A small network was shown many inputs. Here are its activations along a few directions, one row for each input.
Each table varies a few parts of the input and shows all the possible inputs, shuffled.
A made-up example of a description, with smaller parts first: values(3) and (point or ring(9) or (line(4) and ring(5))).
Shared parts are said once, and a part with two or three values counts as separate values.

Table:
x1: [-25.2  -2.1  21.7   9.0 -60.9  18.7  22.8 -25.6 -10.8  -2.3  39.1]
x2: [-24.2  -4.0 -42.1   4.8 -64.7  -0.6  13.6 -25.5  -0.7  -7.8   2.9]
x3: [-14.9 -10.7  -4.0  -9.9 -81.2  -9.8  -2.8 -10.2  27.3 -15.9  22.6]
x4: [  6.2  -2.6 -25.8   1.5  27.3   4.8   1.0   7.0  -7.4   2.4 -34.4]
x5: [ -7.3  21.9  31.8 -27.0  63.4  19.9  -7.3  11.3 -30.7  13.5   0.7]
x6: [ -5.1  16.1 -29.9 -32.8  59.6   3.1 -16.1   7.0 -21.8   4.9 -37.2]
x7: [ -2.1   6.7  35.6   6.8  29.7  18.5  10.4   9.1 -18.4   9.4   4.9]
x8: [ 25.2 -18.0   1.4  25.3 -21.7 -26.5  -3.9   3.9  35.4  -7.3  11.0]
x9: [ 16.5 -16.3 -36.1  39.8  -5.9 -18.5  14.7 -14.6   4.4  -2.7  -9.7]
x10: [  6.8  19.8  11.9 -49.9  47.1  -2.0 -36.0  24.3  10.4   0.7 -18.5]
x11: [ 12.7   0.1  11.8 -11.5   8.8  -7.2 -18.4  24.6  19.9  -3.6 -12.2]
x12: [ 11.5 -10.9  23.9  44.1  -1.5  -0.4  22.0 -11.1  -7.6   8.6  30.6]
Q: Changing only one part turns x5 into x6. The same change can be made to x1. Which row results?
A: x2
Q: What do these inputs look like to the network?
A: values(3) and line(4)
Q: Which other rows does x10 become when the line(4) part takes its other values? List them by row number.
A: x3, x8, x11

Table:
x13: [ 19.5   3.0  10.3   3.1  50.8  -7.2  -6.6   8.7  -6.9   1.1 -13.3]
x14: [ 21.3 -19.1 -84.6 -13.7 -16.3 -43.7 -27.2   8.7  42.6 -19.2 -58.6]
x15: [ -2.2  -2.0 -27.1  -2.1  49.6   7.6   6.8  -1.3 -31.5   8.7 -23.2]
x16: [-15.2  18.6   6.2 -52.3  22.9   9.2 -20.4  16.8  -9.3   0.8 -14.0]
x17: [-23.8  18.8 -10.9 -43.5  27.3  17.1 -13.6  12.8 -18.1   2.4 -20.6]
x18: [-14.9   3.5  12.5  -7.7 -33.1   2.8   4.6 -15.3   3.7  -2.7  23.1]
x19: [ 13.7 -29.2 -72.3  14.6 -82.5 -35.9  -6.2 -16.0  50.3 -24.6 -21.9]
x20: [ -1.2  -6.7  38.0  18.0 -33.1  -0.4  11.4  -1.2  14.7  -4.6  27.1]
x21: [  3.4 -10.8  10.0  43.2 -20.5   3.3  29.8  -9.0  -3.6   7.5  20.4]
x22: [ 10.5   7.6 -17.1   9.1  48.5   3.3  -3.6   2.9 -21.8  12.3 -20.8]
x23: [ 17.4   2.5   0.0  14.7  50.0   1.9   4.2  13.8 -12.4  11.1 -16.4]
x24: [  6.5  -9.1  30.8  29.9 -24.8  -1.2  10.5  -5.4  14.8   1.7  31.9]
x25: [-12.2 -15.6 -18.0  25.6 -25.2   8.5  27.6 -27.3 -21.3   1.5  14.4]
x26: [ -7.7   1.2  23.9   1.7 -35.3   2.8   2.5  -1.5  10.6  -3.2  29.8]
x27: [ -0.4  17.3   6.4 -35.8  37.5   4.9 -18.2   7.4  -3.3   3.7 -12.8]
x28: [ 20.5   5.5  22.7   0.6  52.1   0.3 -12.9  19.8   4.2  10.3  -7.3]
x29: [ 13.3   6.7  27.6 -12.8  43.9   2.1 -12.6  23.5   2.0   5.3 -13.1]
x30: [  6.5 -10.9  17.9  31.0 -24.7  -7.1  16.0 -17.0   1.7  -4.6  23.9]
x31: [ -2.2  -6.5  -7.2  39.0 -28.6   2.5  18.9 -22.5 -12.1   5.7  18.9]
x32: [-34.0   5.8  -2.2 -14.7 -47.7  15.6   7.0 -10.8  -9.8  -4.7  15.8]
x33: [  4.5  14.4  17.2 -25.7  36.2   4.7 -20.6  20.8   5.5   2.6  -5.3]
x34: [-23.3   5.2  15.9 -22.3 -47.0   8.9   2.6  -8.0  -0.1 -11.1  21.9]
Q: What do these inputs look like to the network?
A: values(2) and (point or line(10))
Q: Changing only the values(2) part turns x18 into x27. The same change can be made to x21. Which row results?
A: x23
Q: Which other rows does x33 become when the values(2) part takes its other values? List them by row number.
A: x26
